A small network was shown many inputs. Here are its activations along a few directions, one row for each input.
In each table, some parts of the input vary, and every possible input appears once, in random order.
A made-up example of a description, with smaller parts first: one of 6 places along a line, together with either a single point or one of 9 places around a ring or (one of 3 separate values, together with one of 8 places around a ring).
Shared parts are said once, and a part with two or three values counts as separate values.
In the rows, zero is written as 128.

Other details of the inputs shift rows strongly along three fixed directions, in all tables alike. That doesn't count.

A family of inputs:
R1: [136 130 140 116 129 136 131 130 128 132 130 118 126 139]
R2: [126 130 142 122 132 135 129 125 124 144 128 124 128 136]
R3: [126  86 135 148 144 106 153 147 148  98 123 175 133 120]
R4: [137 133 128 128 135 139 127 118 125 143 137 124 135 121]
R5: [124 131 134 118  73 131  57 107 186 132  98 135 133  96]
R6: [117 159 110 136 145 117 146 105  72  99 122 103  84 137]
R7: [125 136 136 125 126 139 132 142 126 127 137 113 131 139]
R8: [136 131 130 126 132 147 133 131 128 131 136 109 125 120]
R9: [132 129 121 118 124 128 132 139 128 138 133 116 131 136]
R10: [133 131 123 127 126 121 131 138 128 142 134 114 131 132]
R11: [141 131 129 124 134 136 132 120 130 136 137 115 134 121]
R12: [119 159  97 133 158 123 142  92  77  93 129 100  98 130]
R13: [132 134 138 119 132 140 128 129 119 140 132 124 125 141]
R14: [134 131 125 133 133 143 127 120 119 141 142 119 135 124]
R15: [140  90 121 139 155 111 148 124 146 107 131 188 138 113]
R16: [130 131 140 132 133 132 129 125 124 147 125 123 128 135]
R17: [128 134 120 121 127 133 130 137 118 145 134 122 130 138]
R18: [120 128 128 120 134 129 125 133 123 144 133 120 137 134]
R19: [148 139 116 122 124 139 139 126 122 132 136 116 141 128]
R20: [127  80 127 127 149 100 150 143 145 100 126 174 137 120]
R21: [138 129 126 130 131 140 132 122 125 134 142 109 134 123]
R22: [124 142 132 140 124 134 132 140 121 143 136 123 128 133]
R23: [118 128 130 106  71 113  51 114 185 134  97 140 143 114]
R24: [119 134 137 141 129 134 128 137 126 141 130 121 134 134]
R25: [125 132 139 111  63 118  61 106 187 138  91 145 130 114]
R26: [144 141 115 125 125 142 134 124 117 139 136 126 142 128]
R27: [134 138 135 132 128 132 133 128 119 149 131 125 122 135]
R28: [138 132 135 120 122 135 137 131 129 137 128 120 122 138]
R29: [131 127 126 114 130 129 126 138 127 133 135 114 135 138]
R30: [120  92 127 141 148 110 150 144 129  84 127 190 124 124]
R31: [124 128 126 131 134 126 125 133 123 148 129 119 136 134]
R32: [130 128 143 119 131 132 134 127 129 136 128 115 128 135]
R33: [127 135 132 128 118 137 136 143 130 131 133 118 128 136]
R34: [122  86 137 138 143 109 153 147 147  94 127 176 134 120]
R35: [134 131 140 129 134 131 136 126 125 140 126 110 126 136]
R36: [128 128 126 128 135 124 131 134 124 141 131 106 134 135]
R37: [135 128 129 127 131 143 129 130 129 131 136 112 134 119]
R38: [129 133 122 130 127 124 127 136 122 149 134 124 132 132]
R39: [114 136 138 131 130 139 131 136 121 138 134 119 133 135]
R40: [ 70 171  78 141 107  86  87  68  77  26  75 137  54 113]
R41: [131  91 131 147 137 104 155 150 147  99 128 180 129 118]
R42: [130 133 128 131 134 147 127 129 120 139 137 118 133 121]
Description of these inputs: one of 2 separate values, together with either a single point or one of 5 places along a line or (one of 3 separate values, together with one of 5 places around a ring).
- The inputs of R27 and R6 match in every part but the choice among 2 separate values. If R38 is changed in the same way as R27 into R6, which row does it become? => R10
- Change only the choice among 2 separate values in R39. List by row number the other rows that result. => R34
- A walk changes only the place on the ring of 5. It starts at R23 and steps to R18. List the rest of the walk in order. => R31, R38, R17
- Change only the choice among 3 separate values in R35. List by row number the other rows that result. => R3, R36
- Change only the place on the ring of 5 in R40. List by row number the other rows that result. => R22, R24, R30, R39
